A small network was shown many inputs. Here are its activations along a few directions, one row for each input.
In each table, some parts of the input vary, and every possible input appears once, in random order.
Descriptions start from the smaller parts, as in this example, which fits no table here: line(4) and (point or line(9) or (values(3) and ring(5))).
Shared parts are said once, and a part with two or three values counts as separate values.
In the rows, 128 means zero.

Other details of the inputs shift rows strongly along three fixed directions, in all tables alike. That doesn't count.
To show where, the next rows are all for the same input, with only those details redrawn:
[144 133  74 157 134 166 147  68 127 129 116 222  93]
[114 123 150 141 119 132  92 157 130 149 111 143 147]
[143 135 115 129 112 160 125 135 129 142 109 183 109]
[103 128 131 157 130 126 105 120 128 138 124 140 140]
[128 126 136 137 117 146 103 149 130 147 107 165 133]
[122 137 148 122 105 140 105 171 130 148 111 133 131]
[ 82 119 126 185 150 109 100  85 126 132 135 136 155]
[134 126 120 142 120 153 114 130 130 144 107 185 123]

Table:
r1: [141 123 134  99 121 143 137 152 128 117 125  94 120]
r2: [128 124 137 122 129 131  87 152 137 159 123 132 149]
r3: [155 126 106 111 133 153 160  75 118 113 134 182 103]
r4: [137 156 118  89 110 136 177 130 126 108 156  45  82]
r5: [146 110 133 102 117 147 132 156 125 119 111 126 129]
r6: [127 121 145 125 114 119 136 139 118 121 133  90 136]
r7: [ 90 114 132 183 152  90 114  99 138 122 133 130 148]
r8: [116 122 138 123 114 128  97 153 123 151 115 140 145]
r9: [147 122 126 119 132 125 128 155 133 142 111 166 116]
r10: [164 130 122 104 119 150 143 142 120 115 119 145 113]
r11: [142 140 144 120 119 130 113 171 155 152 102 125 127]
r12: [139 130 131 135 121 132 119 147 140 143  93 161 130]
r13: [120 147 110 122 140 123 157  96 125  93 159  69 108]
r14: [151 138 138  92 121 158 146 146 122 130 131 140 136]
r15: [117 141 110 125 140 121 154  96 123  92 155  76 113]
r16: [139 132 121 129 124 148 111 137 128 151 100 167 129]
r17: [100 107 133 167 151  95 115 115 132 127 138 147 141]
r18: [ 93 123 120 191 168  92 110  72 145 130 128 124 156]
r19: [141 119 128 144 143 124 116 138 146 144 105 163 131]
r20: [163 129 118 126 133 143 130 148 153 146 104 174 109]
r21: [133 124 146 115 119 117 122 179 131 141 115 144 123]
r22: [118 125 142 116 121 120 131 146 124 104 135  87 138]
r23: [142 118 173  91 124 133 107 162 129 139 129 111 146]
r24: [104 118 132 135 132  99 115 133 126 134 138 126 137]
r25: [163 137  94 117 117 162 170 102 122  98 137 167  88]
r26: [150 117 123 100 120 150 142 144 125 116 115 124 117]
r27: [121 130 129 130 121 113 149 112 116 114 144  79 127]
r28: [126 164 103 120 133 122 172  88 120  91 172  64  93]
r29: [126 129 134 131 122 137 104 148 126 150 103 150 140]
r30: [158 148  69 151 145 164 153  65 144 132 114 204  88]
r31: [128 162 106 121 126 120 175  88 114  96 166  66  94]
r32: [153 124 142 100 113 142 129 166 121 119 118 128 131]
r33: [118 119 139 112 118 125 135 145 124 110 133  83 134]
r34: [ 91 110 121 183 180  78 114  81 134 126 149 126 150]
r35: [116 124 125 124 122 119 153 113 121 106 144  79 121]
r36: [137 103 149 117 112 137 128 156 129 123 123 113 133]
r37: [113 115 146 132 117 128  87 156 128 151 120 143 150]
r38: [ 98 119 115 159 161  97 102  86 135 136 154 121 150]
r39: [120 146 115 109 126 122 157 115 121  92 149  71 110]
r40: [135 144 134 103 106 123 156 142 117 118 139  63 111]
r41: [148 104 149 105 128 146 115 167 133 129 114 113 139]
r42: [122 142 142 134 126 124 106 152 141 148 109 117 139]
r43: [148 122 113 110 121 135 131 145 128 143 116 178 109]
r44: [150 147 148  84 118 156 143 160 127 133 143 106 131]
r45: [154 118  85 152 164 136 145  85 141 132 128 208 101]
r46: [118 155 102 117 117 128 177  98 122  80 163  78  90]
r47: [132 156 111 119 108 129 176 103 117  93 162  85  91]
r48: [157 117 135 120 124 139 128 139 118 125 117 142 133]
r49: [114 121 140 132 133 119  84 144 131 155 124 124 158]
r50: [133 126 139  99 108 131 147 152 122 118 130  78 119]
r51: [ 94 106 147 147 131 102  88 138 128 142 137 126 160]
r52: [113 123 151 142 119 131  91 157 129 150 111 141 149]
r53: [124 143 124 123 105 124 165 115 119 104 157  73 105]
r54: [163 136 111 107 137 171 159 105 124 125 137 172 121]
r55: [132 124 137 134 127 116 120 156 139 140 103 146 132]
r56: [129 134 135 124 112 142 110 156 126 148 103 151 132]
r57: [119 142 118 112 123 122 155 118 121  93 146  79 115]
r58: [125 134 150  98 124 122 133 125 118 120 144  98 131]
r59: [145 123 147  97 114 137 136 163 127 127 125  84 119]
r60: [147 131 116 133 134 154 109 129 139 154 106 172 126]
r61: [147 136  83 157 134 157 146  80 131 131 100 217 102]
r62: [122 128 147 141 120 118 110 157 140 143  99 138 143]
r63: [139 108 135 112 114 147 135 150 129 114 123 124 126]
r64: [126 132 142 125 117 116 137 133 115 111 141  88 134]
r65: [115 123 157 147 120 114 101 164 144 143 105 131 148]
r66: [ 83 112 103 179 161 100 101  58 120 132 142 143 160]
r67: [141 126 146 109 113 132 128 161 121 114 126 114 134]
r68: [180 142  96 103 114 167 178 112 124 121 132 141  76]
r69: [147 115  85 149 152 134 150  87 129 127 118 216 102]
r70: [ 99 110 133 156 162  88  96 115 138 139 149 117 156]
r71: [117 145 127 116 128 134 160 105 117 109 158 111 133]
r72: [152 128 111 106 126 154 162  84 119 112 135 177 101]
r73: [116 130 133 121 129 124 147  86 121 106 158 120 122]
r74: [ 79 104 114 178 160  87 101  70 122 129 147 140 162]
r75: [158 137 115 101 126 167 162 117 120 122 132 170 122]
r76: [126 140 151  95 124 122 136 126 122 119 150  85 126]
r77: [123 131 143 105 110 127  93 173 126 157 114 118 145]
r78: [107 111 135 142 145 102  89 127 132 147 136 126 160]
r79: [133 112 119 127 133 126 105 131 129 149 117 170 139]
r80: [157 132 139 100 109 142 144 156 123 130 127  98 113]
r81: [ 88 106 118 167 156  91  98  85 123 134 141 138 162]
r82: [ 93 113 109 165 164  86 117  78 126 127 149 134 143]
r83: [ 91 123 127 174 151  86 123 100 134 123 130 120 145]
r84: [138 136 149 115 124 123 131 145 122 122 143  76 129]
r85: [129 136 143 130 120 131 104 160 135 151  95 138 141]
r86: [140 123 143 100 120 121 108 182 137 152 121 134 127]
r87: [ 91 121 117 192 165  90 112  71 138 127 123 131 156]
r88: [ 96 112 147 143 133  95 104 142 131 136 143 119 146]
r89: [124 136 131 128 124 113 144 114 113 107 146  84 129]
r90: [124 131 148 138 113 135 105 162 137 147 102 147 138]
r91: [124 136 142 128 125 131  96 156 134 154 110 123 143]
r92: [120 147 140 109 117 137 155 126 121 113 159 103 131]
r93: [113 118 153 146 138  96 102 157 140 143 108 117 155]
r94: [136 134 130 134 121 140 113 145 133 147  94 161 133]
r95: [130 153 127 110 124 123 151 127 120 101 154  71 112]
r96: [167 125  90 108 122 162 176  99 122 112 124 151  84]
What do these inputs look like to the network?
Answer: line(6) and (values(2) or ring(6) or ring(8))
The inputs of r15 and r22 match in every part but the line(6) part. If r78 is changed in the same way as r15 into r22, which row does it become?
Answer: r74
Start at r41 and move only the line(6) part, one step at a time. The first step leads to r1. Which rows follow, in order?
Answer: r26, r5, r33, r63
Which other rows does r4 become when the line(6) part takes its other values? List them by row number.
Answer: r35, r36, r50, r59, r96
Which other rows does r93 become when the ring(8) part takes its other values? List them by row number.
Answer: r9, r16, r77, r79, r82, r85, r87
Which other rows does r44 become when the values(2) part takes its other values? List them by row number.
Answer: r23

Table:
r97: [141 130 140 127 125 135 119 150 133 135 109 131 137]
r98: [132 104 137 130 127 135 122 132 119 123 130 140 146]
r99: [102 117 133 155 134 112 125  99 117 107 142  94 145]
r100: [113 210  97  80  74 151 174 131 122 116 153  93  66]
r101: [138 134 177  99 102 128  99 220 142 154 106  85 144]
r102: [106 106 130 149 149 111 124  94 119 118 144 118 154]
r103: [104 111 131 146 151 105 126  91 121 118 151 116 152]
r104: [113 146 122 128 123 111 146 129 132 124 135 100 111]
r105: [142 123 142 125 125 137 118 146 130 133 109 130 141]
r106: [138 150  91 133 126 157 135  89 121 145 124 189 106]
r107: [142 114 132 119 139 135 121 130 124 132 127 150 141]
r108: [135 107 144 130 126 136 115 138 125 130 112 134 146]
r109: [140 112 139 128 132 137 112 136 127 132 111 136 148]
r110: [122 147 112 125 128 111 141 125 134 128 136 108 109]
r111: [141 129 142 127 125 139 118 151 138 136 113 125 134]
r112: [131 103 139 134 124 135 119 131 119 121 122 136 146]
r113: [135 129 138 125 119 131 127 155 134 137 110 132 127]
r114: [100 126 140 154 130 110 127 110 121 108 138  87 141]
r115: [130 125 143 135 117 134 123 150 127 124 114 129 133]
r116: [123 146 110 123 129 109 138 122 132 128 137 113 107]
r117: [131 104 134 131 131 129 122 125 121 124 135 149 145]
r118: [141 129 120 119 126 126 120 145 139 142 121 143 113]
r119: [105 146 126 139 120 112 143 126 126 112 138  89 116]
r120: [134 128 126 119 120 124 129 152 135 139 114 144 114]
r121: [123 202  99  80  81 152 171 129 124 129 146 106  68]
r122: [138 122 160 118 120 137 106 170 138 139 110 108 146]
r123: [141 134 129 121 123 128 125 154 136 141 113 136 125]
r124: [143 117 134 117 140 130 122 128 126 132 132 155 136]
r125: [137 127 121 116 121 125 129 145 134 138 116 153 110]
r126: [137 111 139 118 134 127 126 129 126 131 133 153 136]
r127: [104 107 133 153 147 110 120  91 120 116 139 110 156]
r128: [109 110 130 153 155 112 114  91 122 120 137 115 160]
r129: [140 129 124 122 126 127 122 150 141 143 119 137 118]
r130: [110 148 110 124 119 106 147 123 127 116 145 104  96]
r131: [106 123 140 150 136 112 126 109 126 117 132  95 144]
r132: [110 136 134 143 130 115 135 117 128 117 132  98 132]
r133: [140 112 133 120 142 139 118 132 128 132 132 145 140]
r134: [139 148  90 137 127 160 134  86 124 148 128 188 102]
r135: [105 148 121 133 119 109 146 128 127 114 141  92 109]
r136: [156 116  97 132 144 161 143  87 128 120 123 176 114]
r137: [138 111 141 129 135 141 109 137 131 132 115 131 146]
r138: [ 96 113 135 151 147  94 125  91 120 111 164 109 150]
r139: [128 127 141 113 108 121 120 178 131 136 115 126 118]
r140: [155 119 103 125 150 150 143  90 129 124 138 187 110]
r141: [117 147 122 131 128 114 137 130 138 129 139  92 115]
r142: [155 118  97 128 144 153 146  89 121 121 127 181 117]
r143: [138 109 132 123 142 142 118 130 127 131 127 143 142]
r144: [141 133 134 126 124 131 122 153 136 140 110 133 131]
The inputs of r105 and r122 match in every part but one. If r109 is changed in the same way as r105 into r122, which row does it become?
Answer: r137
What do these inputs look like to the network?
Answer: line(4) and (point or line(11))
Start at r125 and move only the line(11) part, one step at a time. The first step leads to r120. Which rows follow, in order?
Answer: r104, r113, r132, r131, r108, r127, r102, r103, r126
